Each row below holds a small network's activations on one record, seen along a few directions.
Records have a field called Sekeb. Each example row is followed by its value.
Records without Sekeb are marked none.
The largest differences between rows may come from other fields.
In the rows, 500 means zero.
Strong random noise was added to every row along 2 fixed directions; ignore it. To show where, here is one row again and again, with new noise each time:
[418 514 487 520 577 538 485 520 519 408 457 547 580 567 545 468 550 449
 428 466 385 497 436 562 532 460]
[410 456 510 483 543 538 475 563 537 435 517 537 534 581 423 516 460 449
 446 415 425 490 455 595 578 451]
[481 496 428 596 559 688 510 385 398 494 386 454 451 560 660 380 582 543
 490 529 479 346 606 461 553 466]
[430 668 434 605 670 514 507 430 494 325 314 588 722 531 844 355 781 432
 369 588 265 540 361 491 410 481]

[486 668 431 603 600 505 536 467 470 399 418 547 620 500 750 372 706 510
 415 602 345 536 419 487 452 503] => u7
[462 492 514 513 588 519 530 518 516 471 470 510 517 521 527 523 503 537
 469 494 489 535 511 532 543 503] => u6
[466 560 432 598 542 589 495 404 445 497 398 482 478 517 729 390 666 491
 496 551 448 470 551 447 469 486] => u5
[491 672 510 523 533 339 512 528 565 443 469 600 640 414 642 511 614 512
 507 547 415 717 369 465 333 549] => u3
[518 552 455 508 590 517 453 419 495 429 380 519 633 493 693 423 626 365
 413 564 398 431 415 467 447 511] => none
[484 340 518 428 453 571 443 586 505 519 656 467 438 592 224 538 325 382
 425 398 503 349 495 630 698 440] => u5
[560 539 473 564 511 585 520 379 431 559 396 450 411 442 638 483 487 700
 620 536 630 480 640 372 428 551] => u3
[489 421 553 437 469 496 531 631 532 568 646 493 402 519 229 621 290 585
 546 405 568 524 542 580 616 507] => u2
[476 573 503 481 555 413 448 581 563 348 553 580 695 532 514 473 572 320
 327 511 316 537 278 594 502 460] => u4
[586 647 425 613 553 562 463 352 406 441 357 491 594 455 820 342 681 464
 459 636 422 407 473 361 386 506] => u1
[398 479 572 389 480 348 465 691 649 353 618 611 644 561 253 604 400 397
 415 376 386 630 294 668 527 439] => u4
[554 462 429 537 555 666 455 401 388 547 455 436 466 519 623 390 532 388
 415 563 483 270 558 470 591 509] => none
[497 622 492 515 588 419 436 507 540 440 478 581 668 467 702 464 637 302
 377 562 334 581 319 501 413 536] => none
[464 517 463 519 556 543 452 567 494 468 604 524 546 563 510 438 541 300
 326 506 344 429 402 607 629 456] => u5
[542 584 405 599 532 614 471 411 392 516 488 461 490 504 705 346 637 422
 409 601 423 361 514 463 543 484] => u4
[450 439 574 417 494 381 552 640 600 445 590 534 555 519 306 601 437 465
 459 461 473 604 422 604 541 473] => u6
[472 538 506 481 513 413 477 461 555 455 409 521 551 468 578 512 573 543
 562 491 517 621 460 471 383 527] => u7
[426 454 553 427 512 436 464 623 605 446 587 542 519 535 321 612 371 507
 488 387 502 603 431 616 557 482] => u7
[528 529 530 459 504 412 488 556 522 573 583 533 530 452 431 561 452 465
 483 502 504 568 437 523 509 551] => u2
[488 533 562 449 439 348 504 555 584 527 545 561 516 426 423 611 441 555
 601 449 551 698 451 484 379 540] => u3
[476 462 538 427 554 402 505 628 567 445 605 553 608 531 341 550 467 378
 365 484 413 541 367 626 603 493] => u6
[544 393 506 481 397 622 421 541 443 631 668 426 314 517 306 535 277 457
 533 413 602 344 607 517 644 476] => u1
[534 414 511 509 356 588 485 475 451 616 565 420 286 485 410 530 359 550
 626 456 657 423 682 434 520 469] => u1
[507 464 558 412 542 428 472 620 554 514 597 551 555 504 297 617 343 484
 444 434 496 548 408 589 574 539] => u2

Which value of Sekeb does each new row have?
[484 544 484 510 492 469 496 445 512 414 420 515 579 504 587 450 597 498
 500 522 454 520 445 474 416 470] => u4
[493 578 463 547 492 464 527 442 492 500 442 509 513 467 652 443 635 537
 535 557 481 576 496 454 413 513] => u7
[586 490 447 595 500 615 595 327 376 567 360 385 392 475 696 391 630 626
 573 645 609 376 700 352 471 512] => u6
[493 591 469 568 492 513 468 426 483 497 410 517 497 457 686 451 587 527
 558 519 487 552 520 411 379 512] => u1
[482 482 547 413 491 406 429 539 598 456 492 551 580 491 456 578 458 378
 498 442 467 566 394 518 421 515] => none
[473 636 529 487 525 334 477 498 584 331 389 608 730 463 629 492 634 448
 474 525 369 661 301 464 288 492] => u1
[418 504 561 442 551 375 555 685 605 408 600 585 615 530 353 578 477 425
 389 461 371 634 359 642 559 480] => u6
[473 597 551 475 500 332 491 569 594 475 520 588 580 419 512 586 509 529
 557 471 486 739 400 489 356 548] => u3
